Each row below holds a small network's activations on one input, seen along a few directions.
Each table varies a few parts of the input and shows all the possible inputs, shuffled.
Descriptions start from the smaller parts, as in this example, which fits no table here: one of 5 places around a ring, together with either a single point or one of 9 places around a ring or (one of 3 separate values, together with one of 4 places along a line).
Shared parts are said once, and a part with two or three values counts as separate values.
In the rows, 128 means zero.

Other details of the inputs shift rows strongly along two fixed directions, in all tables alike. That doesn't count.

Rows:
R1: [158 125 157  97  98 110  42 203 109  83  68 150 125]
R2: [141 144 136 107 147  96  61 163 105  59  94 189  73]
R3: [112 117 148 130 120 109 123 160 143 125 114 139 141]
R4: [119 134 119 143  79 169 194  75 120 104 174 109 135]
R5: [ 90 134  76 145 189 122 170  62 156 219 167 115 134]
R6: [178 153 129  98   9 184 138 111  76  31 140 132  98]
R7: [151 132 137 105 157  97  82 175 100  56  80 181  71]
R8: [117 126 110 151  97 176 194  60 122 118 182  94 143]
R9: [130 116 114 139  90 185 176  68 116 102 167  99 132]
R10: [134 154 112 139  65 180 195  72 116 140 181  94 137]
R11: [102 137 116 162 140 138 175  97 160 229 171  81 178]
R12: [112 118 146 137 129 108 115 153 136 119 115 131 149]
R13: [123  99 144 125 131 116 104 159 145 129 104 137 137]
R14: [150 146 153  81 143  88  86 168  83  64  76 190  87]
R15: [135 116 153 115 141  91  57 203 150 160  78 138 150]
R16: [ 93  82 154 140 199  64  83 201 195 217  85 135 173]
R17: [172 161 110  97  93 168 155  88  63  16 153 146  46]
R18: [109 102 141 141 154 112 108 149 147 144 113 121 154]
R19: [ 87  88 158 141 196  58  87 205 196 220  85 137 174]
R20: [155 129 157 101 100 109  42 201 105  79  69 145 127]
R21: [154 138 165  96  78  99  56 213 110  81  70 160 120]
R22: [143 142 104 130 132 149 160  84 102  76 147 151  78]
R23: [140 149 112 141  76 176 170  74 103 122 173  90 142]
R24: [103 135 113 163 145 139 170  92 153 224 170  77 181]
R25: [100 116 128 121 244  45  90 166 176 214  76 129 127]
R26: [171 157 127 109  26 183 126 106  62  22 138 122 104]
R27: [139 143  87 132 151 172 206  49 114 121 184 112  91]
R28: [ 93  91 114 160 176 143 168  92 181 227 159  86 175]
R29: [ 98 128  91 166 209 128 180  64 169 211 181 119 129]
Each input here is: either one of 3 separate values or one of 6 places along a line or (one of 2 separate values, together with one of 10 places around a ring).

Rows:
R30: [137 135 131 133 111 152 157 111 114 125 147 109 139]
R31: [151 144 122 100 137  97  88 168 114 116  77 153  89]
R32: [148 119 157 112 110 114  73 192 122  97  87 153 125]
R33: [121 125 125 141 142 138 142 111 130 163 142 104 159]
R34: [139 121 158 114 108 102  75 199 133 101  85 153 122]
R35: [152 165 103 113 113 162 163  57 101 106 168 124  91]
R36: [135 136 117 126  57 166 157  94 116  84 155 120 115]
R37: [ 89 112 124 154 182 103 135 121 166 220 133  99 181]
R38: [105 118 148 143 177  85 117 173 165 195 110 117 162]
R39: [111 134 120 142 111 140 171  94 133 141 156 102 143]
R40: [148 120 149 110 100 123  67 175 110  82  90 154 125]
R41: [132 104 129 107 172 118 123 134 129  86  98 150  87]
R42: [103 120 137 138 150  95 109 151 146 163 111 120 157]
R43: [123 118 112 119 147 138 189  75 126 127 151 150  97]
R44: [130 129 151 126 131 112 118 165 129 129 111 127 139]
R45: [112 110 132 134 140 112  99 147 152 162 113 127 154]
R46: [126 129 123 109 173 106 108 143 141 183 117 116 126]
R47: [101 148  95 168 198 128 157  77 137 172 172 126 116]
R48: [131 127 143 120 120 115  95 152 111 105 101 134 140]
R49: [121 154 106 127 143 127 164  92 114 113 159 167  98]
R50: [148 139 128 118  44 163 142 116 105  55 142 133 102]
R51: [108 120 103 152 112 159 174  74 152 173 173  95 153]
R52: [145 133  92 139 141 166 162  67 103  66 167 118  80]
R53: [107 112 139 147 189 100 115 154 159 210 119 109 176]
R54: [145 123 143 109  85 129  75 161 106  71  96 153 121]
R55: [149 123 142 117 100 138  96 155 114  96 111 141 127]
R56: [126 138 133 130 100 131 149 124 121 111 135 118 130]
R57: [139 128 124 135  93 166 163 105 131 129 158 111 132]
Question: Describe the family of inputs behind these rows.
Answer: either one of 3 separate values or one of 5 places around a ring or (one of 2 separate values, together with one of 10 places around a ring)
Question: Change only the place on the ring of 10 in R39. List by row number the other rows that result.
Answer: R30, R33, R37, R38, R42, R44, R48, R53, R56
Question: Change only the choice among 2 separate values in R30. List by row number the other rows that result.
Answer: R32
Question: Start at R49 and move only the place on the ring of 5, one step at a time. The first step leads to R43. Which rows follow, in order?
Answer: R41, R52, R47

Rows:
R58: [139 153 118 137 128 145 145 102 120 162 156 103 138]
R59: [114 132 128 137 215  85  97 172 155 215 117 116 153]
R60: [158 158 134 114  64 157 110 135  92  72 128 128 114]
R61: [124 112 142 134 108 117 132 154 138 137 117 136 148]
R62: [144 121 150 104 126 111  44 188 119 121  79 135 128]
R63: [104  91 128 154 228  85  94 157 184 194 100 124 142]
R64: [144 149 152 104 121  84  78 185 123 124  86 153 121]
R65: [126 135 151 123  94  90  71 195 126 109  86 150 143]
R66: [148 129 143 126  84 153 128 124  98  31 135 149 105]
R67: [120  93 140 131 148 121 112 134 143 118 113 107 147]
R68: [134 126 146 116  92  96  80 194 131 108  93 149 138]
R69: [ 99 122 130 149 127 131 170 108 137 139 157 128 138]
R70: [150 131 107 117 110 149 114 103  96  50 131 146  79]
R71: [133 132 116 125 110 160 148 113 135 162 144 103 136]
R72: [145 135 104 128 148 150 138 103 114 149 149 101 119]
R73: [129 146 118 133 100 140 158 108 143 165 156 107 141]
R74: [149 142 137 116  63 158 104 135  99  66 129 132 132]
R75: [157 111 139 115  73 165 108 121  97  55 115 129 123]
R76: [102 132 118 148 134 136 179  91 130 134 155 134 120]
R77: [122 119 130 148 118 160 153 103 135 140 149 109 163]
R78: [129 161 122 139 113 127 155  97 126 166 151 109 137]
R79: [120 156 114 134 144 126 165  87 117 155 142 128 128]
R80: [107  94 137 141 180  93  91 173 184 227 101 115 179]
R81: [120 157 121 141  97 137 156 106 135 159 152 102 145]
R82: [117 122 116 151 154 142 157 103 137 130 148 127 122]
R83: [136 131 120 110 162 116 114 136 129 134 102 140 109]
R84: [161 164 130  95  83 135 134 125  88  71 130 146  93]
R85: [109 127 126 151 100 142 169 106 135 148 147 113 162]
R86: [133 122 143 112  64 137 146 132 100  45 127 140 108]
R87: [138  98 160 113 123 106  73 193 136 105  70 153 135]
R88: [107 136 108 130 145 127 162  89 137 146 159 143 113]
R89: [128 164 118 130 129 132 167  91 120 153 157 111 130]
R90: [ 72  99 152 152 186  67 116 180 171 197 103 121 175]
R91: [115 100 128 134 130 149 168 102 147 131 142 103 140]
R92: [137 107 150 108 119 111  38 189 124 109  78 137 142]
R93: [122 115 112 140 146 151 171  86 146 133 148 122 108]
R94: [110 114 128 144 128 151 166  98 137 125 156  98 152]
R95: [140 129  90 136 155 151 151  85 116 145 146 106 116]
R96: [138 135 135 108  85 139 147 120  99  43 128 167  81]
R97: [111 113 126 143 126 136 177 107 144 140 163 129 132]
R98: [156 114 137 120  90 153 115 123  99  31 122 141  97]
R99: [151 134 142  92 147  99  73 182 117 110  83 150 106]
R100: [131 143  96 138 154 142 157  98 115 144 151 115 124]
R101: [ 99 104 122 130 219  79  96 151 181 199 107 142 132]
R102: [131  99 159 115 145  96  79 192 139  91  79 163 114]
R103: [142 139 116 124 124 151 149 103 125 165 144 107 126]
R104: [144 134 109 132 127 158 136  90 113 165 154  96 127]
R105: [118 135 100 145 152 141 153  82 129 135 165 129 116]
R106: [102 145 110 139 139 129 166  78 126 141 161 141 117]
R107: [138 141 140  95 142  84  92 169 111 105  86 169 107]
Question: The inputs of R94 and R86 match in every part but one. If R59 is changed in the same way as R94 into R86, which row does it become?
Answer: R84
Question: Describe the family of inputs behind these rows.
Answer: one of 5 places around a ring, together with one of 10 places around a ring
Question: Change only the place on the ring of 5 in R78. List by row number the other rows that result.
Answer: R58, R64, R103, R104
